A small network was shown many inputs. Here are its activations along a few directions, one row for each input.
In each table, some parts of the input vary, and every possible input appears once, in random order.
A made-up example of a description, with smaller parts first: one of 6 places along a line, together with either a single point or one of 11 places around a ring or (one of 3 separate values, together with one of 8 places around a ring).
Shared parts are said once, and a part with two or three values counts as separate values.
In the rows, zero is written as 128.

Other details of the inputs shift rows strongly along three fixed directions, in all tables alike. That doesn't count.

A family of inputs:
R1: [ 95  77 141 163 110 108  93 118  94 135 146]
R2: [155 157 167  61 156 158 143 161 154 116 130]
R3: [ 94 114  71 102 151 125  86  72  88 111 105]
R4: [165 138 165 157 108 131 153 178 168 152 163]
R5: [105 116 155  55 167 141  98 125  98 101 117]
R6: [ 85 105 102  86 141 130 109  94  89  92 132]
R7: [103 122 146  52 167 133 105 127  98  98 122]
R8: [ 95 103 142 183 116  77  77 113  74 161 124]
R9: [128 187  38 123  94 152 177 107 173 105 109]
R10: [151  93 219 157 144  81  95 162  99 175 108]
R11: [134 165  61 134  88 150 179 105 158 119 106]
R12: [ 91 156  37 122 104 136 138  76 118 102 108]
R13: [160 157  93 210  86 116 160 145 179 169 146]
R14: [172 151 183 166 109 110 154 170 160 174 119]
R15: [134 153  63 137  99 173 181 115 170  95 141]
R16: [165 130 126 202  74 134 177 150 182 156 178]
R17: [126 128 149  69 165 135 110 124  92 125  82]
R18: [103 125 156  66 171 140 109 127 102 100 115]
R19: [120 108 113 184  97 126 148 124 138 132 155]
R20: [171 131 214 130 140 129 134 197 159 158 143]
R21: [103 107  91 103 144 128 101  75  93 114  99]
R22: [106 124 150  46 164 143  98 122 100  99 119]
R23: [149 181 113  87 130 161 168 136 151 129  98]
R24: [192 141 212 155 158 103 114 195 167 188 125]
R25: [104 116  87 211  76  86 121  98 121 145 132]
R26: [103 125  62 120 106 152 147  84 127  87 141]
R27: [117 147 154  64 162 129 110 125  94 126  83]
R28: [169 140  94 216  90 121 160 137 184 171 148]
R29: [169 160 113  94 144 161 158 130 164 135 108]
R30: [155 160 168  70 160 157 144 158 149 113 130]
R31: [123  78 156 190 113  91  97 121  77 169 118]
R32: [158 129 115 200  74 130 173 150 173 145 178]
R33: [100  84 140 166 119  99  93 115  84 123 152]
R34: [164 173 175  58 170 165 149 168 160 111 125]
R35: [ 93 143  23 131 109 127 125  71 126 103 113]
R36: [135 156  65 132 101 162 176 117 162  91 149]
R37: [ 92 119  60 128 102 149 151  91 129  94 137]
R38: [103 126 153  53 167 146 109 134 108 104 114]
R39: [173 160 156  69 169 150 139 149 162 133  92]
R40: [152  92 216 148 160  83  83 150 110 174 114]
R41: [116  99 107 191  83 113 134 120 129 132 167]
R42: [ 80 124  70 102 142 109  84  75  89 103 101]
R43: [101  83 142 162 122  98 101 117  92 129 151]
R44: [123  78 158 186 114  84  98 123  85 164 113]
R45: [ 99  80 139 165 117  98  93 113  85 125 153]
R46: [149 162 171  76 168 160 149 166 156 111 120]
R47: [ 96  77 144 169 118 103  92 114  87 128 143]
R48: [116  95 195 126 149 108 100 150 103 143 138]
R49: [154 157 128  99 129 168 165 152 169 110 133]
R50: [ 99  82 141 159 114 100  98 120  92 135 154]
R51: [134 157  65 131 106 162 183 119 166  95 148]
R52: [ 87 108 105  98 142 128 108  96  87  89 130]
R53: [176 165 159 169 128 116 139 179 171 183 136]
R54: [170 168 148  75 172 139 127 154 164 133 103]
Each input here is: either (one of 4 places along a line, together with one of 6 places around a ring) or (one of 5 places around a ring, together with one of 6 places along a line).
A walk changes only the place on the line of 6. It starts at R38 and steps to R37. List the rest of the walk in order.
Answer: R48, R19, R18, R46
A walk changes only the place on the ring of 5. It starts at R30 and steps to R47. List the rest of the walk in order.
Answer: R18, R52, R33
Which other rows does R5 become when the place on the line of 6 takes its other values? List them by row number.
Answer: R1, R15, R20, R47, R49

A family of inputs:
R55: [ 90  96 126 169 123  79  77  91  65 148 116]
R56: [105 132 171  88 154 159 138 163 131 110 136]
R57: [138 140  65 173  89 133 165 106 170 136 136]
R58: [186 172 197 108 169 140 149 177 170 155 104]
R59: [121 133 129  64 165 132  98 127  88 106  77]
R60: [132 186  81  94  97 187 206 130 173  65 149]
R61: [117 156  57  91 131 152 148  86 114  99  99]
R62: [128 139  63  95 107 202 191 106 162 101 135]
R63: [103  87 144 159  84 117 126 108  85 113 150]
R64: [ 83  91 162 151 129  90  76 119  65 100 169]
R65: [ 65 125 138  45 184 142  85 121  70  79 137]
R66: [134 126 161  61 140 155 164 153 156 105 120]
R67: [121 157  72 101 141 150 152  86 139 104 102]
R68: [112  74 153 166 135  78  76 121  56 149 111]
R69: [156 129 163 189 107 105 127 161 162 177 133]
R70: [169 135 160 202 110  95 146 155 142 184 139]
R71: [159  85 188 186  99 126 136 147 135 149 161]
R72: [164 169  79 115 130 166 183 131 177 110 102]
R73: [116 137 140  80 166 135 100 117 111 115  83]
R74: [163 138 160 189  96 101 134 167 156 185 140]
R75: [110 148  75 101 139 144 133  85 128 103  97]
R76: [140 148 211  98 172 135 117 176 138 102 153]
R77: [131 140 170  91 171 115 100 138 125 139  99]
R78: [ 83 120 193  57 204 137  79 152  88  95 134]
R79: [115  62 120 156 123 106 101 104 108 120 158]
R80: [ 69 106  45 157  93 103  99  54  77 115 118]
R81: [114 106 146 180 117  84  93 117  86 164 120]
R82: [124 104 149 184 120  87 104 114  89 162 126]
R83: [138 146  61 123 108 147 167 126 169  93 170]
R84: [128 151  53 164  84 130 160  98 149 134 131]
R85: [131 146  57  90  98 200 195 110 152 105 139]
R86: [ 85 107  61 142 111 115 105  75 110 114 116]
R87: [134 145  62 172  95 132 167  96 164 132 132]
R88: [166 139 192  79 181 170 132 176 153 139 145]
R89: [156 135 135 203 103  99 147 135 136 174 139]
R90: [ 70 140  53  80 111 175 157  98 108  70 139]
R91: [158 129 189 168 107 126 179 197 191 142 165]
R92: [ 93  92 136 177 127  86  78  95  83 145 111]
R93: [ 66  74 146 163 108 105  96  99  76  93 152]
R94: [155 187  80 105 116 153 174 129 178 128 116]
R95: [153 113 138 200 107 110 132 149 143 155 118]
R96: [ 90  97 202  52 175 146  96 139  80 114 109]
R97: [144 128 176  77 180 116 101 149  88 132  89]
R98: [121 131 177  49 186 135  78 136  87  83 143]
R99: [155 121 165 196 107  86 125 151 133 186 148]
R100: [152 152  44  82 112 176 190 110 174  87 151]
R101: [105 140  79  87 127 145 115 101 137 109 108]
R102: [147 125 135 203 105 104 135 138 155 170 137]
R103: [104 108 143  34 155 152 102  92  67  78 114]
R104: [173 172 152 100 148 145 158 171 187 147 117]
R105: [ 78 113  53 143 108 118 107  62 102 108 109]
R106: [177 165 195 117 161 133 140 176 166 155 101]
R107: [111  85 162 182 131  83  80 112  86 154 113]
R108: [105  90 156 173 127  77  75 111  67 158 114]
R109: [171 139 155  59 145 168 176 163 182 116 127]
R110: [ 31  78  54 111 102 114 110  61  61  61 139]
R111: [127 151  72 105  84 192 201 104 170  72 135]
R112: [104 136  78  82 132 142 117  98 130 107 109]
R113: [117 140 131  72 144 128  96 126 116 128 109]
R114: [123 145 130  75 151 127 106 123 115 126 104]
R115: [170 184 143  84 129 151 150 174 185 150 120]
R116: [164 129 135 192 103 112 145 158 140 161 124]
R117: [147 124 139 177  97 104 123 150 148 172 146]
R118: [126  82 150 187 132  92 101 129  98 153 116]
R119: [114  90 178  32 169 126  98 128  80 108 113]
R120: [160 141 204  25 194 153  99 154 107 100 129]
R121: [132 143 162  82 168 114 104 132 104 141 105]
R122: [143 158 151  75 176 176 136 166 161 112 153]
R123: [107 100 128 187 124  91  99 100 102 149 117]
R124: [132 154  50 170  86 134 167  95 146 130 125]
R125: [ 92  92  64 152  62 132 168  90 122 104 149]
R126: [134 118 138 192  98  99 149 167 154 134 188]
R127: [ 86  67 125 147 139  93  81 107  97 107 163]
R128: [142 136 176  92 177 123 107 139 115 132  92]
R129: [132 136 170  76 169 112  94 141 104 142 107]
R130: [ 99  90 133 167 124  89  81 105  99 147 123]
R131: [161 137 136 206  93 110 148 145 145 172 134]
R132: [201 134 175 175 112 150 165 173 192 145 178]
R133: [ 81 113  61 121 106 117  98  71  92 115 124]
R134: [151 137 143 186 103 109 133 143 132 163 123]
R135: [137 141 168  90 173 119 110 138 127 140 104]
R136: [121 135  50 149  97 134 149  98 122 112 107]
R137: [167 114 163 199 118 106 134 163 146 167 121]
R138: [137 152  77 118 120 173 161 116 167  73 164]
R139: [152 104 137 188 107 134 139 147 134 164 181]
R140: [140 118 148 202 104 109 156 173 178 133 185]
R141: [186 174 195 109 170 134 150 180 173 158 106]
R142: [107 145  61  92  92 193 193 109 140  95 135]
R143: [133 119 182  73 190 120  84 152  99 124  79]
R144: [149 126 161 178  94 100 110 163 146 180 142]
R145: [175 185 141  94 135 146 158 171 183 150 118]
R146: [ 79 105  66 131 107 120  94  80 110 116 119]
R147: [154 187  78 101 120 154 177 119 168 125 118]
R148: [130 132 176  81 168 118  92 146 125 141 110]
R149: [ 82 106  60 142  96 122  98  81 114 116 119]
R150: [144 120 130 197 105 131 139 162 147 154 193]
Describe the family of inputs behind these rows.
Answer: one of 2 separate values, together with either (one of 3 separate values, together with one of 6 places around a ring) or (one of 5 places along a line, together with one of 6 places along a line)
Changing only the choice among 2 separate values turns R120 into R132. The same change can be made to R139. Which row results?
Answer: R88
Changing only the choice among 2 separate values turns R102 into R84. The same change can be made to R91. Which row results?
Answer: R110
Changing only the choice among 2 separate values turns R130 into R114. The same change can be made to R141. Which row results?
Answer: R70
A walk changes only the place on the line of 5. It starts at R74 and steps to R145. List the rest of the walk in order.
Answer: R114, R129, R99
A walk changes only the place on the ring of 6. It starts at R110 and steps to R125. List the rest of the walk in order.
Answer: R119, R100, R83, R126
Which other rows does R123 become when the choice among 2 separate values takes its other values? List them by row number.
Answer: R55
Which other rows does R126 become when the choice among 3 separate values takes its other values? List them by row number.
Answer: R64, R65

A family of inputs:
R151: [159 116 140 236  87 112 146 144 160 182 154]
R152: [164 101 133 234  77 101 148 139 152 177 150]
R153: [190 133 225 168 114 128 151 209 184 173 179]
R154: [128  87 151 220  95 105 133 134 112 156 184]
R155: [142 154 189  13 194 162 125 160 110  94 121]
R156: [127 131  41 153  96 146 161  91 154 122 127]
R157: [ 96  95 164 111 171  82  53 120  73 138 117]
R158: [178 204 115  84 130 166 186 168 194 119 116]
R159: [162 160 214  70 190 123  92 182 131 142 111]
R160: [101 102 177 120 161  86  67 119  76 139 120]
R161: [117  96 173 132 157 103  68 120  75 142 113]
R162: [120 144  67 152  91 131 151  98 138 112 132]
R163: [151  86 167 225  92  87 125 152 127 187 142]
R164: [ 75  99 137  75 157 123  82  94  59 109  87]
R165: [150 119 136 227  95  89 127 140 148 170 160]
R166: [128 133  46 151  94 151 154  97 147 119 126]
R167: [155 137 230  82 180 139 123 185 142 117 132]
R168: [144  84 156 234 102  84 115 140 130 190 150]
R169: [228 168 195 175 122 140 172 211 210 184 142]
R170: [168 162 189  29 192 152 128 156 137 122  88]
R171: [172 140 223  72 178 123 117 184 126 151  97]
R172: [143 148 181  18 201 149 113 149 123 122  82]
R173: [184 158 209 181 107 106 158 210 174 186 142]
R174: [ 85 135  47 168  76 131 153  82 123 111 132]
R175: [105 116  66 153  96 154 168 106 157  90 156]
R176: [167 176 123  57 127 185 182 166 192 100 148]
R177: [131 136  51 151 101 146 160  85 150 118 128]
R178: [ 98 126  72 105 119 160 151  92 113  84 149]
R179: [136  86 152 220  89 104 137 152 119 159 185]
R180: [ 85  98  67 130  90 143 131  90 121  99 162]
R181: [142 140  62 146 102 144 160  94 153 118 126]
R182: [ 82 113 127  81 166 107  76  99  78 111 107]
R183: [184 196 122 102 111 182 210 160 197 126 112]
R184: [171 187 113  69 136 177 187 141 179 111 101]
R185: [100 138  40 127 115 133 133  87 134 106 128]
R186: [112 148  48 154  99 144 143  97 148 111 136]
R187: [175 175 119  97 123 181 197 167 178 107 154]
R188: [ 73  90 148  79 169 129  84  98  77  78 124]
R189: [143 122 136 215 100 102 125 152 152 170 155]
R190: [183 212 100  76 142 171 183 156 207 113 121]
R191: [141  96 157 234  93  70 110 141 125 177 157]
R192: [161 157 188  31 183 146 125 159 127 119  86]
R193: [134 175 178  35 176 141 127 170 130 119  93]
R194: [110 130  53 113 120 153 134  88 127 105 111]
R195: [107 120  47 119 111 146 144  78 124 107 110]
R196: [ 95  87 173 119 145 100  80 121  66 140 101]
R197: [104 123  57 123 106 144 143  72 114 100 110]
R198: [109 131  68 118 101 146 151  91 118 102 106]
R199: [107 116  60 146  78 156 160 102 154 105 167]
R200: [ 99 132  38 128 106 133 139  83 127 104 125]
R201: [ 81 138  59 120 104 135 134  89 109 101 114]
R202: [100  97 120  82 166 111  74  90  71 109  98]
R203: [152 171 130  56 152 182 177 157 180  75 129]
R204: [106 140  45 154 101 132 143  85 144 113 137]
R205: [110 124  61 116 109 145 144  89 123 107 108]
R206: [ 97 122  51 108 120 148 138  65 115  99 106]
R207: [146  90 167 218 112  87 112 139 127 186 145]
R208: [ 92 118  71 100 107 160 139  90 129  88 153]
R209: [114  85 173 111 171  92  63 123  74 146 107]
R210: [118 103 168 229  86  77 116 141 111 176 150]
R211: [136  97 165 220  96  73 110 155 122 179 150]
R212: [ 83 112  63  96 122 153 134  83  93  78 146]
R213: [147  98 141 219  93 102 135 126 135 173 145]
R214: [124  95 165 221 100  74 107 148 118 179 150]
R215: [ 86 105 172 126 140  89  74 118  63 132 113]
R216: [ 78 112 132  84 158 106  73  93  65 104 105]
R217: [123 141  34 167  87 128 152  93 151 115 143]
R218: [157 179 191  23 198 143 117 164 139 117  97]
R219: [122 131  67 141  96 146 160  92 139 116 118]
R220: [161 154 218  63 191 117 101 184 129 147 107]
R221: [119 135  43 147 100 155 155  91 147 116 124]
R222: [193 198  93  74 137 185 196 144 206 115 110]
R223: [108  84 184 125 152 108  95 142  97 110 141]
R224: [ 98 133  46 126 109 132 135  85 127 106 125]
R225: [164 116 142 236  87 110 144 142 157 179 155]
R226: [ 77 111 125  85 164 107  74  90  72 109 108]
R227: [ 92 134  63 108 117 133 127  92 115 101 114]
R228: [163 160 219  76 190 123  94 182 133 144 114]
R229: [ 75  99 170 125 145  88  71 122  62 137 112]
R230: [102  83 185 119 156 106  81 126  59 121 147]
R231: [ 80 116 127  85 168 114  59  91  68 104 108]
R232: [104 108 149  81 161 138 114 133 113  87 129]
R233: [ 91  75 187 120 160 105  80 135  84 111 138]
R234: [ 97 139  40 135 111 132 130  72 127 100 131]
R235: [161 164 191  22 169 173 139 178 161 109 132]
R236: [127  74 174 217  85  95 111 144 125 165 188]
R237: [ 99  99 162 124 161  92  53 128  76 138 121]
R238: [ 79 102 141  83 153 122  88  94  61 110  90]
R239: [102 137  47 162  85 131 151  87 136 112 135]
R240: [ 95  92 126  83 161 116  81  93  72 115  95]
R241: [106 110  71 137  84 147 148 106 140 102 166]
R242: [ 90 103 151  89 162 136 105 117 104  89 130]
R243: [102  96 179 121 145 103  87 120  68 139 104]
R244: [178 184 107 101 120 177 202 157 200 131 113]
R245: [210 167 193 177  99 141 192 208 199 182 133]
R246: [127  75 183 214 107  91 116 155 104 167 181]
R247: [183 170 192 167 109 121 167 198 179 172 137]
R248: [176 211 128  57 146 168 179 167 190 110 108]
R249: [144 122 134 216  99 102 125 153 150 171 155]
R250: [183 213 101  70 142 181 178 169 204 111 116]
R251: [104 129  63 118 101 149 152  92 120 105 106]
R252: [118  88 180 111 160  96  74 117  74 141 104]
R253: [217 161 190 165 127 139 164 206 198 181 137]
R254: [ 93  97 161 124 166  82  58 119  78 141 122]
Describe the family of inputs behind these rows.
Answer: one of 8 places around a ring, together with either one of 3 separate values or (one of 2 separate values, together with one of 5 places along a line)
Changing only the place on the ring of 8 turns R220 into R160. The same change can be made to R217. Which row results?
Answer: R234
Changing only the place on the ring of 8 turns R202 into R209. The same change can be made to R187. Which row results?
Answer: R179
Which other rows agree with R195 in the place on the ring of 8? List them by row number.
Answer: R156, R180, R185, R194, R196, R201, R205, R212, R224, R227, R233, R249
A walk changes only the place on the line of 5. It starts at R245 and steps to R192. List the rest of the walk in order.
Answer: R252, R222, R169
Which other rows agree with R151 in the place on the ring of 8? List them by row number.
Answer: R174, R178, R186, R204, R206, R207, R208, R219, R226, R238, R239, R242
A walk changes only the place on the line of 5. It starts at R164 and steps to R244. List the rest of the walk in order.
Answer: R172, R168, R221
Which other rows does R192 become when the choice among 2 separate values takes its other values? List them by row number.
Answer: R248
